These are the activations of a small neural network, seen along a few directions. Each row is one input.
Each table varies a few parts of the input and shows all the possible inputs, shuffled.
A made-up example of a description, with smaller parts first: one of 8 places around a ring, together with either a single point or one of 11 places along a line or (one of 3 separate values, together with one of 6 places along a line).
Shared parts are said once, and a part with two or three values counts as separate values.

Other details of the inputs vary at random and push rows far along two fixed directions, the same in every table; ignore that.

Rows:
R1: [ 24 -17  -8 -25   3  22  16 -30   5  26  -6  12 -40  20]
R2: [  9   3   2   5  13  13  -3 -11  18   0 -11   8 -14 -16]
R3: [  5   8   2  14  14  12  -7  -7  23  -2 -10  11 -13 -25]
R4: [  5   2  -4   6  10  14  -8  -9  18  14 -10  14 -12 -10]
R5: [-17  -2  -7  -3   9  -4   3 -21  41   5   7   7  -9 -14]
R6: [-2  4  5  4 -1 -5  0  3 -5 -9 -4 -8  9  3]
R7: [ -3  19   3  35  22   7 -18  -9  39 -10 -19  14   9 -31]
R8: [  2 -21 -16 -33   8   4  29 -42  27  11  10   5 -41   3]
R9: [-15  10   5  18 -10 -19 -19  30 -23  -9   7 -11  41   2]
R10: [-2  1  2  7 -6 -3 -6  7 -5  5  0  1 15 14]
R11: [-18   9   3  14 -16 -15 -12  36 -17  -7  10  -6  26  -1]
R12: [ 25 -16  -5 -26   9  18  29 -42   8   9 -14   5 -38  21]
R13: [-11  11  11  16  -6 -20 -13  27 -22 -22   5 -16  39  -3]
R14: [-5  3 -1  2 -7  1 -7 18 -6  7  6  3 -3 -7]
R15: [  7   8   4  14  17  11 -10 -12  21   1 -15   7  -6 -17]
R16: [  7   2   6   4   3  -5   1  -1  -9 -12  -3  -5  16   5]
R17: [-15  -2  -6  -3   9  -1   0 -15  38  11  11   8 -16 -23]
R18: [  0   8  -2  17  16   8 -12 -15  24   9 -17  11   2  -2]
R19: [ 14 -37 -12 -70 -33   5  49  -6 -51  16  17 -14 -49  54]
R20: [ 27 -18 -12 -26   9  20  22 -43   3  19 -10  10 -33  26]
R21: [-15  11  11  17 -13 -17 -12  32 -15 -20   5 -12  33  -7]
R22: [  1 -29   3 -62 -52 -24  42  38 -92 -17  38 -38  -7  48]
R23: [  5   3  -3   7  12  13 -10 -12  17  16 -12  11 -11  -5]
R24: [ -6   6  12  11 -14 -13 -12  33 -22 -12  10 -12  27  -2]
R25: [-14   9   4  17 -11 -17 -18  32 -21 -10   8  -8  39  -3]
R26: [  4  15   2  28  25   7 -13 -14  30 -12 -17  12   7 -28]
R27: [-13   7   1  12 -12 -16 -11  32 -23  -9  12  -8  28  -3]
Description of these inputs: one of 3 separate values, together with either a single point or (one of 2 separate values, together with one of 4 places along a line).
- Change only the choice among 2 separate values in R7. List by row number the other rows that result. => R11
- Change only the choice among 2 separate values in R14. List by row number the other rows that result. => R3
- Change only the choice among 3 separate values in R18. List by row number the other rows that result. => R9, R23

Rows:
R28: [ 22  -6  -6 -10  14  23   8 -27  11  13 -15  13 -33   0]
R29: [  3  -2   5  -7  -8  -9  11   6 -24 -16   1 -12  11  14]
R30: [  2  -1   4  -6 -13  -1   2  18 -24  -2   3  -8   0   8]
R31: [ 13  14   1  29  35  13 -13 -32  38  -7 -28  16   6 -21]
R32: [-11  19   5  38   5  -5 -30  19   8  -2  -9   6  38 -11]
R33: [ 5 -1 -1  0  0  6 -3 -2 -2 11 -7  4 -2 11]
R34: [-32 -10  -6 -20 -27 -23   6  25  -7   7  38 -11   0   0]
R35: [ 38 -13  -9 -21  32  32  28 -70  32  10 -29  16 -50   9]
R36: [ 11 -16   2 -32 -16  -5  28  -1 -38 -10   7 -18 -10  29]
R37: [-27  -8  -4 -19 -19 -16   8  20   2   1  33  -8 -11 -13]
R38: [  7 -20  -1 -41 -32  -4  28  20 -56  -1  16 -18 -19  34]
R39: [ -5  17   9  31   3  -3 -26  23   2  -7  -6   2  28 -18]
R40: [ -9  -7  -9 -12  17   0  16 -38  48   1   7   7 -28 -21]
R41: [ -8  16   4  32   3  -4 -29  20   2   2  -4   5  33 -10]
R42: [ -9  18   7  37   5  -5 -32  20   8   0  -7   6  38 -12]
- Describe the family of inputs behind these rows. => one of 3 separate values, together with either a single point or one of 4 places along a line
- The inputs of R40 and R37 match in every part but the choice among 3 separate values. If R36 is changed in the same way as R40 into R37, which row does it become? => R30
- Change only the choice among 3 separate values in R38. List by row number the other rows that result. => R29, R32
- List by row number the other rows that have the choice among 3 separate values in common with R32. => R33, R34, R41, R42
